Each row below holds a small network's activations on one input, seen along a few directions.
Each table varies a few parts of the input and shows all the possible inputs, shuffled.
Descriptions start from the smaller parts, as in this example, which fits no table here: line(6) and (point or ring(11) or (values(3) and ring(8))).
Shared parts are said once, and a part with two or three values counts as separate values.

Other details of the inputs vary at random and push rows far along two fixed directions, the same in every table; ignore that.

Table:
R1: -110  -11   21 -124 -183 -297   20  -77    4 -472 -238 -216   76 -209   -8
R2:  -59 -169  -16 -184 -222 -112 -144 -269   -3 -357 -126 -151   30 -360   57
R3:  -49   14  -24 -112 -188 -354    0  -71  -54 -447 -188 -231  124 -207   44
R4: -25 -18 -62  25 -43 -65  86  -1 -25 206 119  87 -67 138 -18
R5:  -70   10  -91  -57 -164 -305   12  -95   -6 -459 -182 -146   69 -217   79
R6:   29   71 -115  111  185  142   39  150   17  359  101   74    0  238   28
R7:  47  17 -36  86  92  51  50  97 -54 391 186 129 -47 225   5
R8: -105   -6  -83   60   20   67   71  -19   94  141   32  124 -104  128  -69
R9:  -73  -20 -111   65    8   35   83  -14   70  149   44  128 -104  136  -43
R10:   -6   34 -108   16    7  -81   39   87  -40  207   57  -21   33  169   19
R11:  -30   26 -159   74   22   -7   81   44   51  173   67   52    1  112   -6
R12:  -84   15   24 -128 -178 -296   29  -84    3 -454 -198 -226   94 -218    7
R13: -16 -10 -74  24 -25 -72  75  30 -27 208 101  62 -43 140  -8
R14:  789  183  777  452  870  745 -357  160 -422  263  372  414   -6  -22  200
R15:  403   69  605  -69  166  271 -229  -64 -287 -714    2  -13  140 -456   73
R16:  -40   29 -152   56   52    4   68   75   63  163   32   30  -13  125    6
R17:  -69   -1 -140   67   30   15   69   57   64  158    9   64  -58  136  -20
R18:  -75   35 -129  -63 -162 -322    6  -59  -20 -460 -227 -215  122 -205   92
R19:  -35 -109   86 -227 -276  -79 -217  -88   82 -392 -343 -265   53 -379   43
R20:  -26   11 -140   68   19    4   94    6   53  173   80   91  -27  111   -9
R21:  419   68  535  140  253   72 -236 -131 -257 -653  -51   45   66 -454  148
R22: -250  -42 -440   -5 -196 -179  207  -15  131  306   67   75 -102  255  -39
R23: -17  29 -86   6  11 -50  72  66  12 207  67 -13  41 143 -24
R24: -112  -30   56 -122 -198 -276   34 -130   17 -468 -195 -147   23 -209  -22
R25:  373  101  448  207  407  300 -206   51 -196 -190   18  102   30 -152  109
R26:  383   92  433  256  462  392 -187   83 -182   21  126  208  -31  -54   85
R27:   51  -73  -71  -96 -123  119 -138   42   64  327  -10  -31  -19  -25   43
R28:  433   42  544  209  370  327 -147  -38 -269   66  264  306  -85  -47   62
R29:  -63   17    3 -124 -189 -318   32  -91   -3 -449 -178 -219  131 -223    6
R30:  -67 -184  -45  -55  -49  221  -72 -118   61  241   69   60  -91    1  -16
R31:  -68   -3 -119   74   23   30   62   25   69  151   39   92  -82  127  -32
R32: -95  34 -53 -14  44   0  34 102  44 180 -14 -31   8 171 -56
R33: -127 -192   75 -189 -203  -16 -141 -266   83 -428 -201 -176   29 -363   -2
R34: -50   2 -53  11 -17 -29  91  36  28 198  78  26 -40 134 -52
R35: -269 -197 -348 -146 -228   51   59 -118  179  386   64  -13  -92  105  -58
R36:  -83  -29   14 -221 -247  -80   -8  -43  -39 -533 -126 -167  107 -230  -37
R37: -49  -5 -29   9 -24 -15  96   4  28 192  98  61 -66 131 -55
R38: -111  -13  -28    8   -9   -4   55   45   62  180   36   40  -62  152  -86
R39: -264  -38 -413  -18 -173 -132  217  -10  188  291   47   53  -99  246  -83
R40: -16  -4 -37  13 -15 -26  93  -3  22 195 124  79 -30 123 -54
R41: -111   34 -140   52   60   26   29  102   89  149  -26   -2   -9  152  -22
R42: -113  -31    3   10  -34   18   70  -27   64  173   73  104 -109  152 -110
R43:  446  113  486  178  448  324 -170   86 -236   75  176  147   77  -36   82
R44:  -43   43 -170   51   55   -3   66   92   59  167   11    0   11  139   14
R45:  330   51  644  -63  156  299 -257  -62 -254 -759  -53  -17  129 -446   50
R46: -106   12 -113   59   44   46   57   55   91  151   -2   60  -57  126  -46
R47: -249   24 -476  -13 -140 -161  188   98  162  335    5  -58   28  275  -35
R48: -73 -14 -40   9 -13 -18  75  43  30 186  43  50 -66 151 -53
R49: -101   24   14 -141 -150 -292   -6  -46  -11 -480 -269 -261  122 -191   19
R50:  -3  -9 -97 -88 -80 124  40  84 -84 138 194  72   7 102 -27
R51:  463  117  349  352  602  574 -136  176 -183  536  382  390  -55  205   70
R52:  -14   21 -179   86   30  -40   48   70    2  176   59   45   -6  128   39
R53:  -22    0  -94 -107  -78  148   72   75  -36  142  180   52   39   95  -59
R54: -111    1 -105   60   25   51   70   22   95  150   11   89  -80  126  -59
R55: -38  43 -87  -3  22 -37  58  91  15 198  32 -51  31 166 -24
R56:   49  -83  -94  -80 -148   79 -159   46   21  329   -7  -21  -50  -17   71
R57: -106   22 -133   58   49   37   55   80   86  156  -22   26  -33  134  -40
R58:  -93    5  -53  -74 -154 -254   36 -121   54 -474 -189 -138   44 -224   26
R59: -112   45  -93  -76 -124 -258  -10  -33   24 -493 -293 -258  123 -197   48
R60: -17   2 -58  10 -10 -38  96  23  18 206  97  46 -10 128 -40
R61:  387   99  613   39  248   56 -217  -73 -251 -648 -116  -88  138 -438  111
R62:  -17  -17   23   81   58  125   80   13   13  361  180  192 -142  224  -90
R63: -274  -15 -362  -56 -169 -168  168   98  138  344  -10  -72  -32  300 -101
R64: -108   17  -44   -6   20  -10   36   89   55  177    3  -12  -16  168  -57
R65: -50 -13 -14   8 -35  -2 103 -36  29 186 117  92 -89 133 -69
R66:   37 -103   70 -169 -218  -19 -218  -52   41 -206 -251 -201   10 -295   53
R67: -144    0   53 -136 -166 -268   13  -80   28 -489 -256 -218   79 -225  -29
R68: -98 -19  -1   3  -3  22  71   8  60 176  52  85 -86 140 -97
R69: -101   50 -153   41   76   33   40  114   79  155  -53  -22   13  158  -19
R70: -325  -78 -300 -206 -425 -472  210 -156  154 -278 -149 -189   33  -56  -75
R71:  384   82  453  205  383  285 -172    8 -174 -178   82  143    7 -170  102
R72:  -63 -157   10 -196 -202  -71 -131 -270   39 -365 -124 -162   61 -365   29
R73:  -29    6 -124   72    9   15   90  -26   56  160  107  119  -46  108  -29
R74:  -29   70 -195   58   49  -17   57   97   40  176   17  -29   74  145   25
R75:   41  -88  -55 -101 -112  135 -144   58   85  311  -22  -29  -51  -14   33
Description of these inputs: line(5) and (values(3) or (values(2) and line(6))).
Q: Changing only the line(5) part turns R6 into R14. The same change can be made to R71. Which row results?
A: R5
Q: Changing only the line(5) part turns R3 into R61. The same change can be made to R7. Which row results?
A: R12
Q: Change only the values(2) part in R20. List by row number the other rows that result.
A: R40
Q: Change only the values(3) part in R50. List by row number the other rows that result.
A: R2, R56
Q: Change only the line(6) part in R54. List by row number the other rows that result.
A: R8, R41, R46, R57, R69
Q: Change only the line(5) part in R39. List by row number the other rows that result.
A: R8, R9, R22, R73
Q: A walk changes only the line(5) part. It starts at R41 and steps to R25. List the rest of the walk in order.
A: R44, R47, R18
Q: Change only the values(2) part in R24. List by row number the other rows that result.
A: R31

Table:
R76:  -61   -3 -217  -31 -100  -54  105   43   22   32   43  -31   35   54  -21
R77:  -82    6  -65 -217 -315 -298   24 -111  -49 -672 -182 -245  163 -317   30
R78: -447 -404 -792 -241 -644 -182   60 -219  367  895   42  -32 -236  184  -29
R79:  46  28  78  90  97 126  59  89  -1 349 187 145 -95 218 -78
R80: -259   30 -306 -126 -276 -556  -16   -3  144 -590 -509 -442  209 -225  101
R81:   27   34   47 -273 -241 -244  -54   34 -123 -409 -157 -283  191 -228   57
R82: -472  -77 -607 -186 -427 -201  361  142  215  770  208   48 -148  589 -227
R83:  229   43  206  397  578  539   16   90  -47  739  408  504 -234  378  -44
R84:  237   24  426  120  256  204  -61 -136 -147 -234  144  188  -27 -134  -12
R85:   93   66  275  134  143 -124 -112  -83  -26 -481 -267  -92   -2 -240   58
R86:  425  113  726  171  363  104 -269 -113 -221 -681 -176   16   50 -450  108
R87: -305  -13 -427   39  -84  -40  271  159  221  804  156  146 -156  559 -137
R88:    5   55 -225   52   78  155   72  266    7  752  207   83   13  431  -23
R89:   64   37   -2 -128  -61  -78  -22  112  -80   -6  -16 -153  130   -3   41
R90:  747  186  647  457  890  864 -304  338 -325  821  501  455  -51  275  127
R91: -125  -27 -179 -207 -322 -198   91  -29  -44 -280  -18 -140  102  -95  -26
R92: 230  70  39 226 342 395 -16 153 -72 517 293 295 -52 262  29
R93: -380   -6 -466 -131 -347 -563  100 -113  190 -660 -455 -350  109 -230   79
R94:  249 -194  549 -144  181  775 -545  -75    5  -91 -106    0  -58 -431   41
R95: -398  -64 -249 -204 -407 -559  192 -296  164 -728 -320 -274   62 -256  -59
R96:  367   25  678   70  215  160 -163 -208 -269 -702   53   93   49 -469   11
R97: 261  63 169 204 334 232 -94  64 -86  -7  82 138  -1 -41 115
R98:   -8    4  170  156  129 -110  -23 -190   -2 -520 -202  -36  -32 -243   52
R99: -442   33 -738  -91 -266 -334  217  200  281  540 -131 -181   28  405  -40
R100:  263   18  582  -37  108  107 -122 -210 -249 -639   87   90   43 -369    0
R101: -265  -49 -317  -99 -223 -121  232   96  126  481  128   59  -92  377 -153
Q: Describe the family of inputs behind these rows.
A: values(2) or (line(4) and line(6))
Q: Change only the line(4) part in R83. List by row number the other rows that result.
A: R86, R97, R99
Q: Change only the line(6) part in R101. List by row number the other rows that result.
A: R79, R82, R85, R86, R87

Table:
R102:  209   84  292   64  174    7 -184  -54  -85 -578 -208 -120  130 -359  120
R103:  58  53  16 200 178 -34 -35  45  30 117 -71  58 -69  71  69
R104:   52   63 -118   95  181  221   64  248  -33  538  222  134  -17  342  -18
R105: 132  64  -6 173 311 314  -5 194 -34 546 223 176 -25 298  14
R106:  217   96  117  132  321  386  -98  190 -130  284  194  141   45  159   44
R107:  158   98  123  189  262  107   -9  133 -109  373  157  146  -24  241   28
R108:  78  67  20 137 182  59 -38  68  22 105 -19  38   7  47  48
R109: -266   -1 -392   31 -131 -286  114   41  199  122 -191 -102  -43  150   13
R110:  50  81 -88 -58  -4  84  38 183 -58  84  87 -23 110 107   3
R111:  -76   33 -184  -92  -75  -38   48  129    2  -49  -35 -117  106   46    7
R112:   73 -154   37  -46 -126    3 -141 -262   17 -111  -21    2  -40 -305   85
R113:  131   82  234   64   96 -175 -118  -86  -44 -536 -254 -147   98 -323  101
R114: -130    5   79   65   18 -118  246 -182   -6 -230  117  152  -90   61 -142
R115:  178   90  109  146  249  142    0  180 -107  358  172  137  -22  212   15
R116:  -41   25  213   94   63 -114  142 -237    8 -510   -6  130  -66 -151  -98
R117: 151  98  95 166 263 154 -24 155 -99 360 155 138 -18 228  25
R118: -543 -255 -520 -440 -632 -166  104  -29  315  245 -152 -236  -69   99 -182
R119:  -30   39  -58   73   44 -103  -50   11   53 -197 -202  -87   17  -92   77
R120:   -3   34  316  -11  -24 -190  148 -204 -127 -713   12   51   -2 -224 -102
R121:    5   20  258  142  122  -56   76 -243  -29 -564  -48  156 -107 -190  -49
R122: 178  85 171 169 274 106 -36  77 -87 185  79  83   8  92  46
R123:  229 -129  101   23   45  299 -104  -65 -125  446  327  227 -104   24   43
R124:  -80 -191   97 -208 -156  228 -156  -99  102   81  -59  -63  -69 -132  -82
R125:  158  113  181  -53   -1 -113  -32   61 -140 -354  -65 -111  140 -156   52
R126:  117 -117  228 -151  -20  465 -163   64  -13  446  207  137 -102   66 -100
R127:   91 -145  424 -244 -119  206 -322 -169  -52 -478 -179 -141   38 -452   -4
R128:   69  101   74  -28  -66 -251   53   57  -86 -178  -52 -105   86  -32   16
R129: -403 -195 -643 -356 -703 -414  222 -134  182  215   27 -158  -23   81  -72
R130: 128  71  11 192 313 253  10 182 -33 563 212 177 -49 312  10
R131:  281 -131  197   95  164  373 -163 -125 -107  432  305  240 -113  -32   65
R132: -424 -243 -646 -184 -523 -307  107 -217  278  198 -125 -112 -128   -2   -2
R133:  209  122  301  -42    0 -190  -64    7 -175 -535 -128 -150  156 -269   70
R134:  148   88  231   28   55 -191  -42   13 -129 -331 -108 -105   84 -164   59
R135:  -37   33 -125   74   69    3  -46   61   69  -63 -136  -49    6  -14   63
R136:  -73   44 -105   80    0 -231   54   -4   92   15 -133  -67    2   46   26
R137:  -68   50 -126  -46  -65 -154   75   98   -7  -18  -48 -104   66   65    5
R138:  192   74  253   33  150   54 -193  -43  -78 -608 -203 -137  158 -375  120
R139:  154   57  196   55  146   52 -207  -32  -61 -612 -248 -132  108 -368  139
R140:  100   79  252  143  186  177  235   -3 -137  161  419  382 -125  264 -166
R141:  -88   55 -137  -29  -50 -139   47   74    0  -22  -67 -100   74   75   15
R142: -334 -228 -267 -248 -352   55  -40  -97  299  239 -145 -107 -108   -9 -123
R143:  -14   62  -36  -44   -9  -76  -25   59  -43 -217  -96 -127  116  -56   43
R144:  88  50   6  57 163 172 -42 109 -36  70  46  -2  69  47  37
R145: -257   37 -428 -179 -300 -269  209  149  100  118  -33 -160   98  205  -57
R146: 129  76  51 231 303 140  48 150 -37 577 201 183 -74 331   5
R147: -295 -203 -473 -234 -474 -228   87 -165  130  222   27  -82  -46   34  -19
R148:  -73   31  185   41   12 -122  185 -185  -85 -419   91  130  -42  -30 -116
R149: -528 -266 -516 -297 -516  -92   25 -100  391  222 -247 -179 -147   34 -132
Q: Describe the family of inputs behind these rows.
A: line(6) and (values(3) or line(5))
Q: Changing only the line(6) part turns R102 into R143. The same change can be made to R138. Which row results?
A: R106
Q: Change only the line(6) part in R103. List by row number the other rows that result.
A: R107, R128, R134, R136, R146
Q: Change only the line(5) part in R125. List by row number the other rows that result.
A: R110, R128, R133, R145
Q: Change only the values(3) part in R129. List by row number the other rows that result.
A: R126, R140
